These are the activations of a small network on made-up records, seen along a few directions, one row for each record.
After each row come some of the record's fields: H, M, W, D, Y.
A field that a record lacks is written none.
The largest differences between rows may come from other fields.
(in the rows, 500 means zero)
Random noise pushes rows far along 4 fixed directions. That doesn't count. These rows show it; they differ only by the noise:
502	634	366	424	501	359	675	597	500	537	511	440	566	409	409	411	506	436	564	542
619	761	494	296	596	183	603	441	585	538	527	293	449	482	292	438	579	629	303	283
414	570	310	339	365	405	641	571	513	562	292	513	752	376	503	513	567	575	571	642
529	562	622	537	504	468	355	459	549	472	538	526	402	568	472	500	426	477	332	380
514	520	615	512	441	481	371	448	543	460	454	560	464	575	528	501	398	563	345	445
584	560	630	475	476	391	462	432	540	439	491	494	418	596	491	421	356	635	328	419

402	520	550	581	460	472	553	579	514	453	528	489	506	447	539	395	403	514	490	561 -> H is h2, M is none, W is none, D is none, Y is y2
281	461	388	524	515	688	481	641	508	524	489	621	690	398	589	554	585	325	641	572 -> H is h1, M is none, W is none, D is none, Y is y2
448	663	401	534	550	400	619	667	504	489	691	520	501	386	423	358	453	205	577	543 -> H is h3, M is none, W is none, D is none, Y is y1
503	389	648	561	470	603	446	465	484	379	460	646	499	606	669	416	291	640	484	589 -> H is h1, M is m2, W is w1, D is none, Y is y2
573	361	528	609	622	674	588	480	429	470	644	424	349	591	519	398	486	479	630	477 -> H is none, M is none, W is none, D is none, Y is y2
515	355	439	421	636	661	735	495	445	497	506	373	577	523	587	420	580	619	736	555 -> H is h1, M is m2, W is w3, D is d1, Y is y2
449	567	353	620	636	543	564	679	451	561	706	475	442	383	370	473	564	111	679	511 -> H is h2, M is none, W is none, D is none, Y is y2
595	533	645	476	412	341	499	429	512	358	465	599	456	615	560	322	240	702	338	515 -> H is none, M is none, W is none, D is none, Y is y2
453	503	481	460	564	547	511	505	500	454	540	587	645	507	596	383	429	526	496	500 -> H is none, M is m2, W is w2, D is d3, Y is y2
593	545	478	676	533	427	610	602	411	493	669	434	245	479	420	439	436	345	617	535 -> H is h1, M is m1, W is w1, D is d2, Y is y2
625	461	491	431	501	487	550	434	459	434	511	563	532	552	503	428	405	547	611	525 -> H is h1, M is none, W is none, D is none, Y is y1
568	725	261	275	517	208	792	587	493	524	517	452	670	348	347	357	538	437	652	564 -> H is h1, M is none, W is none, D is none, Y is y1
495	380	759	638	520	639	286	423	524	420	543	533	323	674	599	505	361	603	305	394 -> H is h2, M is none, W is none, D is none, Y is y2
302	497	558	636	496	713	229	561	553	525	556	679	526	476	575	618	520	217	441	437 -> H is h1, M is none, W is none, D is none, Y is y1
474	515	402	397	494	414	804	564	467	491	410	410	618	442	521	399	492	738	599	637 -> H is h1, M is m2, W is w1, D is d2, Y is y2
612	522	538	364	381	284	610	425	535	463	349	474	538	547	537	407	376	858	369	555 -> H is h3, M is m1, W is w2, D is d2, Y is y1
457	631	495	576	652	463	400	573	556	622	734	424	343	399	336	604	675	209	450	347 -> H is h1, M is m1, W is w1, D is d2, Y is y1
480	362	510	665	445	636	718	617	379	363	582	658	520	540	682	277	150	448	763	790 -> H is h1, M is m2, W is w1, D is d4, Y is y1
452	532	511	639	544	446	513	626	521	510	639	471	399	456	475	457	447	329	470	499 -> H is h3, M is m1, W is w3, D is d2, Y is y2
567	539	523	392	504	380	450	388	513	547	433	424	465	518	416	561	568	628	392	406 -> H is h2, M is none, W is none, D is none, Y is y2
573	642	446	446	567	378	470	461	536	487	594	524	491	468	366	490	517	363	475	387 -> H is h3, M is none, W is none, D is none, Y is y1
527	490	474	398	509	469	662	450	506	509	459	395	527	531	522	416	494	703	506	508 -> H is h3, M is none, W is none, D is none, Y is y1
463	575	474	568	460	477	371	565	497	492	535	671	512	462	471	495	463	268	499	530 -> H is none, M is none, W is none, D is none, Y is y2
368	611	299	362	495	382	739	630	520	575	420	368	676	317	441	475	640	528	552	558 -> H is h2, M is none, W is none, D is none, Y is y2
600	689	359	465	645	311	812	642	462	506	712	358	434	412	315	277	445	332	639	494 -> H is h2, M is none, W is none, D is none, Y is y1
298	497	351	518	378	530	553	607	520	654	347	399	594	324	466	723	754	467	523	609 -> H is h2, M is m1, W is w1, D is d2, Y is y1
339	577	388	392	587	612	498	548	561	513	481	543	748	389	550	540	633	427	508	440 -> H is h1, M is m2, W is w2, D is d1, Y is y1
530	590	407	425	447	362	611	545	489	503	473	497	564	437	436	438	460	478	540	564 -> H is h2, M is none, W is none, D is none, Y is y1
471	477	559	550	448	487	446	524	493	459	501	543	466	517	535	473	408	494	439	541 -> H is h2, M is none, W is none, D is none, Y is y2
309	677	361	419	708	568	424	594	615	664	576	366	608	304	363	683	862	293	434	306 -> H is h2, M is m2, W is w1, D is d3, Y is y1
420	672	246	345	486	401	553	567	543	596	433	538	718	308	382	578	706	317	599	518 -> H is h3, M is none, W is none, D is none, Y is y1
574	478	739	521	783	655	341	341	519	400	758	487	327	684	563	405	438	533	344	209 -> H is h1, M is m2, W is w2, D is d1, Y is y2
588	397	600	552	389	529	337	359	479	478	455	551	459	602	518	534	476	589	501	538 -> H is none, M is none, W is none, D is none, Y is y1
439	655	424	352	486	320	501	518	561	569	417	418	579	385	389	574	655	529	376	435 -> H is h2, M is none, W is none, D is none, Y is y2

Here are new rows. What are their fields?
501	435	522	454	514	559	388	409	518	522	450	503	506	545	506	592	606	571	476	458 -> H is h3, M is none, W is none, D is none, Y is y2
339	447	394	608	400	628	575	697	451	464	528	668	638	399	619	423	375	261	699	735 -> H is h1, M is none, W is none, D is none, Y is y1
608	735	513	351	726	336	428	401	603	554	658	356	399	510	266	536	692	449	338	168 -> H is h3, M is none, W is none, D is none, Y is y1
511	610	574	458	427	370	256	406	586	487	461	582	492	528	447	597	499	478	263	387 -> H is h3, M is none, W is none, D is none, Y is y1
532	536	425	580	498	508	466	567	458	499	590	595	479	457	429	486	439	232	613	543 -> H is h2, M is none, W is none, D is none, Y is y1
574	710	636	559	730	420	363	519	570	450	837	498	290	559	351	411	442	232	358	218 -> H is h1, M is none, W is none, D is none, Y is y1
451	497	504	550	541	541	544	565	505	416	568	597	534	519	568	374	352	467	539	539 -> H is h3, M is none, W is none, D is none, Y is y2
365	460	446	498	624	693	386	556	555	640	562	433	556	422	481	705	814	332	559	375 -> H is h1, M is m1, W is w3, D is d2, Y is y1
534	538	423	351	360	433	377	393	521	513	302	647	674	478	482	610	566	564	469	514 -> H is none, M is none, W is none, D is none, Y is y1
407	407	405	343	380	586	399	421	522	555	228	605	754	463	584	679	680	639	550	571 -> H is h1, M is none, W is none, D is none, Y is y2
497	507	533	619	604	573	473	557	497	481	701	483	379	534	465	445	449	313	519	441 -> H is h3, M is none, W is none, D is none, Y is y1
524	505	584	305	274	342	411	348	560	446	202	568	645	555	581	554	420	884	273	531 -> H is h2, M is none, W is none, D is none, Y is y1
501	558	564	658	554	466	459	597	477	404	730	595	384	525	479	351	308	267	475	487 -> H is none, M is none, W is none, D is none, Y is y2
423	530	561	546	439	595	178	472	533	448	511	813	632	510	613	533	395	308	389	483 -> H is none, M is m2, W is w2, D is d3, Y is y1
618	405	536	664	527	583	484	509	418	442	674	557	332	588	491	405	333	321	635	568 -> H is h3, M is none, W is none, D is none, Y is y1
467	534	578	612	487	523	358	544	518	469	596	571	422	520	492	498	408	327	413	461 -> H is h2, M is none, W is none, D is none, Y is y1
391	336	413	509	357	611	468	503	466	630	259	453	610	451	546	739	713	607	563	611 -> H is h2, M is m1, W is w3, D is d2, Y is y2
